Each row below holds a small network's activations on one record, seen along a few directions.
After each row come some of the record's fields: P, N, C, L, D, F.
Not every record has every field; a missing one is written absent.
Other fields move the rows too, some of them a lot.
In the rows, 500 means zero.
Strong random noise was added to every row along 5 fixed directions; ignore it. To show where, here is one row again and again, with new noise each time:
620 555 653 415 377 633 661 642 532 740 546 516 576 476 464 287 562 462 475 296 627 381 244
455 419 465 466 483 692 592 461 497 763 536 719 633 269 462 294 402 486 531 514 527 465 302
423 332 416 588 438 344 289 457 598 638 679 467 552 409 499 452 504 675 481 564 363 646 545
491 544 576 510 585 574 677 552 530 753 542 587 753 392 434 400 347 581 660 514 493 499 454
471 441 483 446 462 851 590 480 189 756 468 529 558 615 329 497 571 368 615 433 409 510 716
315 261 285 549 514 673 345 323 297 712 568 612 568 422 382 524 465 517 591 651 265 659 771
595 595 673 430 419 833 795 604 268 739 389 474 540 685 383 430 605 332 608 306 599 415 531

484 294 396 467 316 799 581 410 233 613 357 584 323 527 362 469 667 302 476 505 481 531 593 : P is p4, N is absent, C is c2, L is l1, D is d2, F is f2
512 539 505 529 558 296 502 527 756 468 588 555 573 338 603 428 392 630 472 570 561 467 273 : P is p2, N is absent, C is c2, L is l2, D is d1, F is f3
437 621 615 516 641 409 647 500 581 510 408 579 533 548 547 565 408 502 616 505 600 440 462 : P is p2, N is absent, C is c3, L is l2, D is d2, F is f3
650 648 584 417 508 386 275 714 472 477 740 143 569 745 410 602 650 609 426 230 341 472 697 : P is p1, N is n1, C is c3, L is l1, D is d2, F is f3
532 683 641 496 601 607 746 519 463 497 346 577 559 461 533 454 394 446 573 437 683 412 384 : P is p1, N is n2, C is c3, L is l1, D is d2, F is f3
594 500 610 557 409 280 622 599 594 400 390 340 359 684 507 628 655 520 508 497 559 523 571 : P is p4, N is absent, C is c2, L is l2, D is d2, F is f3
515 327 390 393 369 380 317 538 596 513 617 513 414 458 418 502 649 514 357 481 382 447 445 : P is p4, N is absent, C is c2, L is l1, D is d2, F is f2
513 365 374 442 449 319 304 526 694 513 696 513 500 344 494 447 527 608 381 527 391 487 377 : P is p2, N is absent, C is c2, L is l2, D is d1, F is f3
499 466 563 580 420 499 451 491 536 623 551 476 500 516 608 393 515 538 483 443 576 560 390 : P is p3, N is absent, C is c3, L is l2, D is d1, F is f3
299 709 605 691 742 478 595 316 341 338 267 482 529 766 613 758 335 464 737 673 543 608 860 : P is p3, N is absent, C is c3, L is l2, D is d1, F is f1
701 570 599 373 421 543 612 711 483 512 546 348 548 560 360 458 608 471 469 360 495 405 478 : P is p1, N is n2, C is c2, L is l2, D is d2, F is f1
432 382 390 366 513 722 439 457 276 622 472 611 481 548 325 591 565 352 521 469 377 437 675 : P is p4, N is absent, C is c3, L is l2, D is d2, F is f3
397 382 272 469 598 581 287 379 481 523 628 665 577 220 488 436 374 557 430 593 358 521 460 : P is p1, N is n1, C is c3, L is l1, D is d2, F is f3
379 547 394 531 661 575 415 384 354 409 510 512 501 571 514 634 462 496 537 575 391 529 725 : P is p2, N is absent, C is c2, L is l1, D is d2, F is f3
378 455 458 474 582 715 655 407 320 629 378 659 603 544 402 561 410 380 710 647 436 488 655 : P is p3, N is absent, C is c2, L is l2, D is d1, F is f1
530 508 607 729 500 412 738 481 586 524 360 462 541 426 587 443 354 622 632 611 633 698 467 : P is p4, N is absent, C is c3, L is l2, D is d1, F is f3
506 422 457 498 420 459 324 497 539 511 622 432 501 454 506 428 529 564 423 461 415 567 480 : P is p1, N is n2, C is c3, L is l1, D is d2, F is f1
475 524 621 421 409 621 489 544 338 653 518 423 494 764 394 508 645 392 544 326 458 457 648 : P is p3, N is absent, C is c2, L is l1, D is d2, F is f4
463 656 602 583 699 366 651 532 660 523 497 546 695 457 574 527 267 613 665 583 569 515 453 : P is p2, N is absent, C is c3, L is l2, D is d1, F is f2
449 579 484 505 675 464 609 475 527 429 469 547 617 483 472 588 333 542 641 634 424 496 610 : P is p2, N is absent, C is c2, L is l2, D is d1, F is f1
489 377 291 570 577 561 493 422 411 440 490 530 557 281 423 544 394 567 548 738 375 644 666 : P is p1, N is n2, C is c2, L is l2, D is d1, F is f3
646 482 399 500 382 579 417 548 257 261 465 207 278 698 424 661 754 425 382 470 417 579 811 : P is p1, N is n1, C is c2, L is l2, D is d1, F is f3
470 283 350 472 350 742 498 389 423 677 486 704 438 257 464 295 524 394 418 545 531 502 304 : P is p3, N is absent, C is c2, L is l2, D is d1, F is f3
434 440 426 467 547 652 693 423 357 488 294 667 448 502 403 608 490 360 600 640 488 464 614 : P is p4, N is absent, C is c2, L is l1, D is d2, F is f2
509 654 486 304 636 761 635 514 418 517 482 709 579 380 450 422 417 352 478 417 583 230 315 : P is p2, N is absent, C is c2, L is l2, D is d2, F is f3
660 580 447 360 490 453 483 625 627 327 578 494 494 280 497 403 508 509 305 461 595 334 239 : P is p1, N is n1, C is c2, L is l2, D is d1, F is f2
536 534 628 611 474 297 469 609 560 616 617 252 598 682 470 562 553 686 598 448 416 635 698 : P is p3, N is absent, C is c2, L is l1, D is d2, F is f3
389 488 456 475 520 294 174 436 574 416 643 431 448 608 548 601 539 543 417 488 391 500 599 : P is p2, N is absent, C is c3, L is l2, D is d1, F is f1
492 386 414 380 589 371 314 614 658 741 793 561 794 315 328 485 386 680 539 495 243 471 515 : P is p4, N is absent, C is c3, L is l2, D is d2, F is f3
655 705 591 457 592 589 712 640 331 358 389 306 543 652 368 641 529 446 589 467 543 459 718 : P is p1, N is n2, C is c2, L is l2, D is d1, F is f2
494 352 519 643 334 126 350 487 737 397 496 391 272 542 634 547 644 609 377 528 556 625 432 : P is p4, N is absent, C is c3, L is l2, D is d2, F is f3
625 499 423 308 449 688 485 610 422 502 597 508 512 412 377 414 599 422 364 386 448 348 388 : P is p1, N is n1, C is c2, L is l1, D is d2, F is f2
314 524 373 586 715 519 373 343 477 519 583 651 676 374 557 537 291 594 583 688 400 554 613 : P is p3, N is absent, C is c2, L is l1, D is d2, F is f3
441 401 462 477 472 571 536 438 495 584 416 674 439 426 488 474 516 419 490 510 538 464 411 : P is p4, N is absent, C is c3, L is l1, D is d2, F is f3
407 472 487 402 548 571 470 475 486 636 555 630 632 472 441 465 433 472 565 534 443 419 475 : P is p3, N is absent, C is c2, L is l2, D is d1, F is f1
423 429 463 337 496 672 425 507 334 720 592 583 625 606 329 527 551 405 603 440 310 402 677 : P is p3, N is absent, C is c2, L is l1, D is d2, F is f4
408 509 534 684 609 369 791 387 507 345 171 567 390 572 554 709 442 491 680 759 596 602 678 : P is p4, N is absent, C is c2, L is l1, D is d2, F is f3
566 588 620 684 523 326 613 587 535 466 467 253 559 681 535 611 498 643 639 555 505 679 708 : P is p3, N is absent, C is c2, L is l2, D is d1, F is f2
498 519 489 586 658 438 706 528 577 505 463 546 699 315 459 520 299 649 664 714 462 593 545 : P is p1, N is n2, C is c2, L is l1, D is d2, F is f2
519 587 490 548 693 670 795 489 503 557 406 669 766 190 485 394 174 548 671 658 563 538 391 : P is p1, N is n2, C is c3, L is l2, D is d1, F is f2
410 592 488 564 610 490 307 415 454 479 598 486 559 551 598 534 429 553 486 482 495 526 577 : P is p3, N is absent, C is c3, L is l2, D is d2, F is f3

Which values does each new row have?
430 548 461 511 670 362 273 559 480 577 753 354 770 628 395 679 427 705 635 544 203 574 869 : P is p3, N is absent, C is c2, L is l1, D is d2, F is f2
605 398 415 428 368 563 357 574 412 521 620 370 437 495 402 468 685 505 365 408 396 511 563 : P is p1, N is n2, C is c2, L is l1, D is d2, F is f3
487 450 632 653 200 372 304 432 454 447 447 269 118 809 686 484 820 467 317 288 660 631 516 : P is p3, N is absent, C is c3, L is l1, D is d2, F is f3
455 559 475 555 579 745 603 398 212 425 311 489 413 631 499 618 510 366 576 515 515 555 726 : P is p1, N is n1, C is c3, L is l1, D is d2, F is f3
630 479 606 420 331 161 398 684 761 455 622 341 414 612 488 508 693 583 377 373 492 413 372 : P is p4, N is absent, C is c2, L is l1, D is d2, F is f1
552 422 521 495 381 495 516 547 495 541 461 443 401 586 471 522 613 445 472 447 517 522 516 : P is p4, N is absent, C is c3, L is l2, D is d1, F is f3
542 564 657 577 553 530 843 572 381 582 300 412 564 699 380 651 497 500 748 544 512 567 766 : P is p4, N is absent, C is c2, L is l1, D is d2, F is f3
496 594 467 741 668 593 856 391 269 222 142 410 432 593 525 759 390 475 733 817 547 719 902 : P is p1, N is n1, C is c2, L is l2, D is d1, F is f3
539 340 305 531 453 581 421 464 377 442 522 442 457 384 409 534 544 518 463 634 372 629 663 : P is p1, N is n2, C is c2, L is l2, D is d1, F is f3
623 546 604 372 437 492 693 656 551 521 438 487 505 582 402 512 574 423 526 427 543 353 430 : P is p4, N is absent, C is c2, L is l2, D is d2, F is f1
608 700 712 578 527 619 721 595 395 574 425 346 597 697 538 481 481 481 625 355 623 527 559 : P is p3, N is absent, C is c3, L is l2, D is d1, F is f3
472 632 557 407 696 773 919 494 364 596 285 738 633 476 406 539 346 340 728 560 587 345 504 : P is p2, N is absent, C is c2, L is l2, D is d2, F is f3
401 524 534 543 648 490 411 487 403 659 599 446 692 632 441 623 418 613 684 514 355 593 784 : P is p3, N is absent, C is c3, L is l2, D is d2, F is f3
527 498 505 509 422 339 302 540 509 398 577 280 338 712 515 616 668 508 408 389 440 543 653 : P is p2, N is absent, C is c3, L is l2, D is d1, F is f3
455 526 472 589 509 504 494 386 413 275 346 435 346 591 570 611 507 426 494 584 523 585 640 : P is p1, N is n1, C is c3, L is l2, D is d1, F is f1
620 560 584 264 596 469 520 762 698 811 770 580 878 329 306 378 375 610 544 325 392 291 297 : P is p4, N is absent, C is c3, L is l2, D is d2, F is f3
516 623 539 550 647 407 516 543 560 450 535 434 615 476 529 543 390 623 550 502 481 531 534 : P is p1, N is n1, C is c3, L is l1, D is d2, F is f3
657 646 750 492 464 455 818 713 668 638 479 436 653 552 531 379 463 557 607 414 683 420 242 : P is p3, N is absent, C is c2, L is l2, D is d1, F is f2
568 829 782 546 678 711 865 617 391 644 398 458 738 663 545 466 354 474 723 345 663 449 521 : P is p3, N is absent, C is c3, L is l1, D is d2, F is f3
736 783 655 529 629 342 773 729 631 302 467 293 640 487 499 553 408 631 561 508 599 467 483 : P is p1, N is n1, C is c2, L is l2, D is d1, F is f3
